These are the activations of a small network on made-up records, seen along a few directions, one row for each record.
Each row is followed by the record's values for the fields SITI, TOVUV, FEFI.
A field that a record lacks is written missing.
The largest differences between rows may come from other fields.
In the rows, zero is written as 128.
[168 126 111 106 132 110 102  93 178 108 141 112 138 134 118 173 102 163
 121 157 122 144 130 146 163 125 139 139 158 137 153 156 149 167 104 168
 156 104 100 127 143  89 150 125 145 118 124 148 115 115 131  87 180 128
 130 124 116 122 134 123 136 117]  (SITI pid; TOVUV dola; FEFI missing)
[149 137  97 142 166 187 114 152 111 175 123 157 161  93 153 168 124 105
 137 119  55  80 120  51 102  82 165 124 131 150 102 141 123 135 130 111
 140 168 105  79  66 127 139 107 121 119 142 166  86 133 123 116 113 193
 126  98 107  94 110 100  91 135]  (SITI pima; TOVUV kize; FEFI missing)
[132 150  97 129 102 137 164 135 139 130 116 103 136 143 120  96 130 126
 110 143 135 128  95 112 148  96 151 126 115 137  85 132 121 100 160 133
 142  94 101 166 161 128 116 106 179 168 106 130 144 135 152 154 105 143
 153 149 116 118 117 155 128 143]  (SITI lizam; TOVUV fot; FEFI bis)
[ 97 151 136 116 133 135 119 121 117 166 132 154 102 127 127 124 109  96
 127 109 131 119  93 132 144 120 117 154 131 148 113 136 163 156 152  90
 138 163  92 123 131 180 105 108 123 131 150 134  98 121 112 126 129 129
 132 131 136 127 157 128  83 118]  (SITI pima; TOVUV kize; FEFI missing)
[105 113 129 113 118 127 126 115 110 108 150 116 136 111 146 113 150 138
 123 110 129 133 134 156 101 140 116 145 122  90 128 161 121 183 100 159
 122 151 143 135 122 106 127 122  62 123 110 136 136 129 116 136 120 119
 122 153  98 130 126 100 152 141]  (SITI dudok; TOVUV keme; FEFI missing)
[128 112 136  99 154 175 114 136  90 125 144 142 142  70 154 123 168 117
 147 151  77 131 112 120 127 155 101 141 106 106 123 147 149 144  92  94
 104 131 158 123 119 138 144  86  91  83 123 130 110 197 143 155 106 138
 100 121 132 106 129 110 115  98]  (SITI dudok; TOVUV keme; FEFI missing)
[180 154 105 130 163 106 148 138 133 143 125 123 148 145 123 123 112 138
 113 109 142 141 156 142 139 132 118 133 122 117  74 117 146 132 108 129
 134  83  96 121 166  90 138 164 141 132  97 145  99 123  99 128 150 156
 133 115 117 105 122 120 130 148]  (SITI pid; TOVUV ribo; FEFI missing)
[168  97 142 150 101 106 161  85 123  85 132 116 148 138  94 137 115 173
 110 110 169 160 134 154 154 110 153 153 150 118 168  76 140 135  90 161
 126  93 151 135 117 105 123 150 130 165 114 111 144 104  84 104 113 122
 110 112 140 163 106 139 159 163]  (SITI pid; TOVUV dola; FEFI missing)
[156 127 125 125 102 107 149 115 134 101  97 114 141 163 137  74 127  93
  97 121 175 106 138 154 110 149 103 148 113 155 144 124 153 137 116 121
 162  99 137 123 148 135 107 184 126 168 161  91 129 114 100 129 150  92
 135 145 137 135 127 135 141 141]  (SITI dudok; TOVUV ribo; FEFI missing)
[ 93 144 139 141 128 130 177 123 118 127 131 125 116 118 126 162 156 114
  76 113 146 118 122 124 126 102 115 111 146  90 126 133 130 136 144  90
 117 139  99 116  94 168 149 139 140  99 111 106 145 119 164 151 126  76
 112 142  96 115 130 155 121 107]  (SITI bule; TOVUV fot; FEFI paga)
[136 149 128 113 134 164 106 123 106 140 148 129 122 116 168 117 131 119
 153 166 130 125 149 145  99 156  91 121 131 125 120 113 131 141 114 108
 160 142 116 107  86 155 141 109  88 106 108 115 114 189 122 139 139 116
  97 128 120 106 140 134 133 115]  (SITI dudok; TOVUV keme; FEFI missing)
[133 120 141 139 122 102 124  98 134 108 159 114 105 143 134 156 150 121
  51 123 166 115 140 147 129 109 146 136 156 147 124 101 118  99 100 120
 128 108 136 101 115 121 154 177 144 146 146 111 137 116 160  97 165  71
 116 137  78 142 145 187 146 162]  (SITI bule; TOVUV dola; FEFI paga)
[185 177  90 125  97  97 132 127 145 149 114 115 135 130 117 115 112 146
 146 104 139 133 147 152 171 137 134 134 137 137 110 145 128 181  98 139
 126  98 103 150 134  95 136 150 133 126 108 123 106  77 124 109 152 132
 154 129  95 127 126 122 130 160]  (SITI pid; TOVUV ribo; FEFI missing)
[122 141 132  96 143 145 143 168 104 180 117 152 159  86 164 115 134 128
 160 127 127  95 123 117 132 128 144  59 127 124 123 147 136 118 186 127
  98 182 124 108  93 118 129 113 152  89 163 123 141 141  96 167 132 134
 132 115 176 108 124  96 101 109]  (SITI bule; TOVUV ribo; FEFI bis)
[126 102 133 133 140 147  93  99 135  90 104 127 118 153 120 139 137 135
 149 144 116 137 122 128 120 112 151 157 101 117 167 162 136 113 119 150
 128 113 137 140 154 112 181 140 103 163 133 135 122 123 140 115  96 102
 127 143 114 152 105 124 162 127]  (SITI dudok; TOVUV dola; FEFI missing)
[111 118 148  89 190 172 140 190  96 140 157 156 138  62 124 168 185 104
 211 197  77 136 104 111 110 109  83 106 114 122  90 141 130  82 147  57
 101 169 105  79  60 179 129  75 142  59 161 134 132 200 147 147 106 167
  88  85 168  81 149 129  60  62]  (SITI pima; TOVUV keme; FEFI missing)
[113 119 142 106 149 158 123 156 143 108 142 122 137  70 126 161 152 151
 207 141 113 148 100 142 155 153 110  92 129 108 133 167 105 105 133 119
 135 118 103 148  94 142 126  97 130  76 121 148 120 113 175 131 137 145
 121 101 139 133 123 126 119 109]  (SITI pid; TOVUV keme; FEFI missing)
[156 127 108 142  77  69 109  97 152 112 143 117 122 189 132  96 139 129
 121 126 169 132 168 159 122 141 133 147  94 118  93 140 104 106  78 176
 135 111 123 151 126  88 127 173 111 167 107 132 133 162  99 129 126 109
 147 159 108 151 133 133 184 138]  (SITI dudok; TOVUV keme; FEFI missing)
[100 121 146 144 189 195 128 192 111 140 115 147 155  84 128 144 163 175
 173 189 114 152  88  90 180 135  87  80 121  98  95 139 151  79 187  74
 122 139 117 112 117 173 118  68 145  69 141 139 118 145 168 180 118 179
 133  96 169  82 132 123  97  79]  (SITI pid; TOVUV fot; FEFI bis)
[130 117 137 183  73  65 142  88 142 115 162 108 125 158  86 148 108 158
  64  74 186 123 120 116 115 161 151 143 125 127 166  75 114 183  74 191
 123  70 146 169 139 113 118 157 138 164  94 133 154 124 118  97 142  79
 170 137  96 141  92 103 142 158]  (SITI pid; TOVUV fot; FEFI paga)
[134 149 129 143 122 116  94 113 138 120 125 137 109 138 116 139 122 145
 112 123 136 147  94 173 161 116 142 122 122 116  82 110 146 133 138 135
 152 112 129 149 137 150 101  95 176 112 106 167 103 126 156 110 122 147
 148 133  83 130 138 118 114 147]  (SITI pid; TOVUV kize; FEFI missing)
[ 98 145 128 104 150 165 104 169 109 150 146 146 143  80 123 161 154 123
 220 133  91 114  77 100 120 138  66 109 145 111  93 148 131 104 149  91
 115 147 103 123  68 183 152  74 109  90 165 135 139 184 122 157 118 134
 103  98 174 102 143 147  80 101]  (SITI pima; TOVUV keme; FEFI missing)
[137 144 126 141 103  74 146  94 123 138 109 101 137 144 104  98  91 131
  92  75 174 127 168 164 130 154 132 150 140 123 141 107 122 188  46 162
 134  80 124 129 150  72 133 166 137 169 123 133 111  97  66  95 147 112
 135 139 113 168 137 128 172 170]  (SITI pid; TOVUV ribo; FEFI missing)
[116 115 127 116 153 161 154 139 110 122 109 135 196  84 125 179 143 103
 144 166  71 158  90 105 135 100 106 142 159 139 116 105 175 127 164  84
 126 153 129 105  97 157 124  96 102 112 160 127 121 143 124 147 103  95
  99 115 164 122  97 117  75 118]  (SITI pima; TOVUV dola; FEFI missing)
[ 96 126 136  99 155 158  97 140 138 124 162 166 129  99 143 161 165 110
 185 145  90 100  93  91 120 130  95 123 116 140  93 146 128 120 115  99
 103 144 108 118  91 178 154  72 119  79 156 114  93 180 122 123 124 157
 100  87 170 124 161 144  94  83]  (SITI pima; TOVUV keme; FEFI missing)
[176 184 103 139 125 103 138 164 121 124 108 129 163 176 111 127 107 130
 135 124 152 125 141 140 144 167 153 133  99 151 102 122 111 138 113 156
 116  94 125 140 125  88 142 144 148 121 109 169 107  97 134 158 162 130
 146 116 110 128 129 101 111 160]  (SITI pid; TOVUV ribo; FEFI missing)
[150 148 120  92 159 131 109 122 122  83 101 122 135 162 119  98 117 131
 102 163 121 129  98 149 117 110 115 155 117 121 148 153 152 113 113 124
 137 107 146 133 143 138 103 168 159 158 144 128 114 127 128 121 123 101
 113 125 123 142 101 147 139 106]  (SITI dudok; TOVUV dola; FEFI missing)
[133 126 128 123 119 108 121  82 105 126 139 120  86 171 144  98  97 120
  81  59 150 135 141 163 131 152 126 175 106 147 148 110 119 161 103 125
 156 135 146 140 145 123  88 143 145 141 110 129  91 114 121 129 136 115
 154 186  93 149 131 107 150 150]  (SITI dudok; TOVUV kize; FEFI missing)
[158 136 114 138  79  83 115  82 158 104 121 101  47 198 128  92  85 124
  74  56 160 127 158 158 147 110 142 176  87 162 125 131 110 167 130 153
 161 126 148 146 162 138 101 178 138 189 114 144 126  88 102 107 110 133
 151 167  77 152 129 120 172 170]  (SITI dudok; TOVUV kize; FEFI missing)
[ 78 132 155 124 151 184 122 170 101 160 147 153 135  83 167 127 166 140
 155 168 108 130  80  73 165 144  94  75 132  96 117 130 149  84 190  98
 115 151 147 103 114 158 140  73 160 102 148 112 138 160 129 160 128 152
 132  98 187  86 122 134  88  87]  (SITI bule; TOVUV fot; FEFI bis)
[149 119 122 149 127  90 120 100 141 109 125 149 145 149 118 124  95 106
 112 119 144 120  92 105 139 138 145 156 140 173 146 128 151 137 103 137
 131 139 141 128 162 110 100 163 146 163 159 113  98 143  95  90 152 102
 122 132 123 156 121 149 113 135]  (SITI pima; TOVUV dola; FEFI missing)
[115 151 118  98 127 121 129 149  96 188 101 150 146 113 176 105 122 127
 149 123 116 127 149 106 140 136 152  84 138 128 110 131 144 136 180 106
  89 164 116 111 111 106 135 117 133 114 126 116 133 139  94 150 131 114
 137 120 160 118 127  94 118 126]  (SITI bule; TOVUV ribo; FEFI bis)
[149 111 134 144  86 127 128 110 129  94 113 128  89 152  83 101  96 121
 148 101 151 150 117 145  87 131 152 163 121 117 167 122 108  98  85 177
 135 147 113 146 158 117 204 127 125 215 153  93 147  93 106  84 118 108
 155 148 119 177 106 153 136 158]  (SITI lizam; TOVUV dola; FEFI missing)
[110 131 138  96 178 186  99 194 110 168 134 180 156  59 150 181 182 100
 217 158  72 102  90  88 102 119  97 108 164 141  87 153 166 130 178  89
  96 173 106 119  74 176 128  61 104  71 127 140 139 173 133 181 108 180
 108  88 148  77 134 105  75  84]  (SITI pima; TOVUV keme; FEFI missing)
[140 129 126 118 142 165 124 177 122 132 144 140 144  86 112 163 148 160
 202 125 106 128 131 143 136 160 144  95 129 100 101 164 116  92 143 103
 132 116  87 141  95 133 106 115 134  84 116 149 139 133 181 142 132 109
 105 102 135 125 136 110 101 114]  (SITI pid; TOVUV keme; FEFI missing)
[165 140 102 112 112 106 123 145 164 129 143  96 113 177 147 102 127 132
 107 134 136 119 144 137 115 131 189 123 121 151  87 139 111 105  97 145
 134 119  90 152 148  90 127 168 110 166  88 142 130 136 179 109 137 155
 126 134 133 157 159 126 190 149]  (SITI lizam; TOVUV keme; FEFI missing)
[156 151 105 106 113  61 125 111 132 123 113 122 141 168 133 101 132 118
  95  99 158 117 170 117 161 137 128 156 101 127 121 124 137  94 127 159
 143 122 139 129 150  79  96 172 164 154 118 104 134  96 110 103 169 131
 145 125 121 153 118 132 139 168]  (SITI bule; TOVUV ribo; FEFI bis)

Which values does each new row have?
[ 65 134 153 100 149 175 116 174  97 149 128 159 137  68 184 132 131  96
 201 166  80 129 111 107 126 135 144  94 143  93 125 131 142 111 186 109
 103 180 145 102  94 115 133  75 104  63 113 123 130 168 151 168 105 165
 108  79 174  95 148 101  93  80]  (SITI bule; TOVUV keme; FEFI bis)
[153 130  97 114 106 131 123 164 145 117 140 121 111 161 130 116 136 153
 138 136 153 110 135 137 122 135 176 108 114 140 101 153  94  95 131 151
 125 121  71 158 132  91 122 170 119 152  92 132 171 123 171 145 128 125
 128 138 131 157 151 133 156 145]  (SITI lizam; TOVUV keme; FEFI missing)
[ 86 125 144 140 144 128 148 106 137 121 152 143  93 137 143 155 136 125
  57 109 145 131 129 154 123 103 126 155 150 110 100 117 135 136 141  96
 127 126 150 115 116 156 152 135 151 110 137 150 133 133 181 126 143 100
 129 132  63 107 171 130  98 158]  (SITI bule; TOVUV kize; FEFI paga)
[146 104 139 133 210 184  94 184 109 143 118 137 133  91 143 138 150 147
 134 195 115 151 101 144 148 107 145 110 115 126 100 110 154  72 160  76
 121 113 107  86 131 183 148  90 138  81 135 135 107 175 144 134 122 178
 100  77 146  81 144 145 110  58]  (SITI pid; TOVUV dola; FEFI missing)
[131 156 131 123 189 140 152 184 105 172 117 145 167  79 127 160 130 112
 167 149  86 126 136 114 141 117 114 132 128 170 106 149 138 134 186  71
  96 147  96 140  99 141  98 127 117 117 134 153 119 140 133 154 135 134
 140 113 134 109 133  99 119 116]  (SITI pima; TOVUV ribo; FEFI missing)
[119 126 111 107 144 117 109  96 140 126 116 131 146 128 169 124  91 111
 125 156 134 137 158 101 140 145 160 127 159 118 125 125 162 129 156 150
 114 148 145  92 149  89 142 127 134 130 127 100 108 159 106 112 159 139
 129 109 143 111 139 121 126 104]  (SITI bule; TOVUV dola; FEFI bis)
[189 134 115 120 116 129 111 142 163  80 108 119 141 166 129 118 100 168
  72 172 167 140 118 113 146 131 200 139 123 149 129 138 103 128 137 154
 134 114 142 151 169  71 147 183 107 149  98 104 155 110 140 127 122 142
 117 139 128 134 117 160 160 122]  (SITI lizam; TOVUV dola; FEFI missing)
[174 126  94 151 152 136 111 144 124 159 123 144 121 134 147 121 125 119
 130 146 154 134 169 146 149 116 160 145 133 154  96 142 111 135 155 109
 140 115  90  86 146 159 107 128 137  96  75 128  94 143 131 124 156 157
 151 113 126 134 170 115 128 113]  (SITI pid; TOVUV kize; FEFI missing)
[145 171 118 125 139  72 116 116 135 143 138 110 146 146 113 114 116 113
 122  90 148 146 143 118  99 147 106 161 152 160 125 120 139 154 108 157
 113 113 119 127 159 121 122 147 107 164 134 135 122 122  95 102 151 123
 134 143 134 144 124 129 106 160]  (SITI pima; TOVUV ribo; FEFI missing)
[103 119 146 176 128 173 115 117  86 158 132 155  93 103 139 137 138 111
 153 144 125  81  97 122 102  78 149  83 103 116 147 169 135 122 153 120
 141 139 166 139 138 160 166 118 119 116 142 204  99 141 149 137  60 150
 132 139 120 104 121  92 114 148]  (SITI dudok; TOVUV kize; FEFI missing)
[114 128 139 110 136 136 166 153 106 148 130 122 155 118 170 106 108 126
 178 129 131 109 112 127 145 187 120  70 128 120 139 117 119 104 186 131
 129 143 135 103 102 105 131 132 147 116 163 100 148 131 140 184 149 156
 124 138 162 128 118 127  79 121]  (SITI bule; TOVUV ribo; FEFI bis)
[140 111 115  76 163 146 118  85 110 102 135 100 142 131 174 125 137 121
 144 135 105 123 133 139 126 125 123 146 149 115 147  91 158 141  76 100
 163 151 140 118 127 166 151 102 122 120 139 136 104 138 144 136 129 130
 100 141  99 128 129 125 133 124]  (SITI dudok; TOVUV dola; FEFI missing)
[113 117 131 132 161 118 149 141 118 119 107 111 143 134 114 169 179 146
  94 108 128  95  95 110 125 113  69 141 138  44 152 124 120 112 149  99
 100 155 133 135  82 167 154 112 114  81 134 129 154 101 203 137 167 118
 115 109 100  95 132 127 111  84]  (SITI bule; TOVUV fot; FEFI paga)
[166 117 109 152  58  48 134  67 130 136 121 102 116 158 103  98  95 110
  71  57 190 148 187 152 129 158 138 147 114 162 146  88 109 169  19 184
 113  54 139 142 170  57 104 197 131 184 109  92 128  74  53  69 131 123
 167 143 108 168 144 123 160 191]  (SITI pid; TOVUV ribo; FEFI missing)
[106 118 132 131 117 131 125 119 131 113 135 133 141 130 158 119 137 122
 140 111 124 145 124 146 103 155 112 113 134 111 119 143 120 151 109 152
 115 124 144 125 133 102 135 112  70 124 126 133 127 154 104 168 116 139
 153 143 116 108 125 108 163 144]  (SITI dudok; TOVUV keme; FEFI missing)
[104 123 110 104 151 160 149 138 108 126 148 134 150 109 125 161 157  99
 184 166 101 150  99 123 155  88  89 134 111 143 134 110 156  83 140  62
 115 170 110  95  97 187 128  73 141 102 171 113 101 165 136 132 109 121
  92  79 157  97 143 156  91  98]  (SITI pima; TOVUV dola; FEFI missing)
[105 115 121  90 201 189 133 136 116 129 113 138 148  85 125 170 149  89
 172 157  79 131 102 107 136 111 127 108 150 152 122 155 165 114 131  80
 104 158 122  98  91 173 135  62 131  85 183 127  82 197 143 138 117 127
 105  73 160 100 151 112  90  86]  (SITI pima; TOVUV dola; FEFI missing)
[125 100 129 117  94 130 150 128 109 116 129 118 116 105 119 128 138 125
 102 111 117  92 124 149 158 137 129 177 120 133 159 144 108 162  93 173
 115 130 149 164 137 111 153  94  84 104 112 148 140 133 156  91 135 150
  74 120 137 165 128 158 185 117]  (SITI lizam; TOVUV keme; FEFI missing)
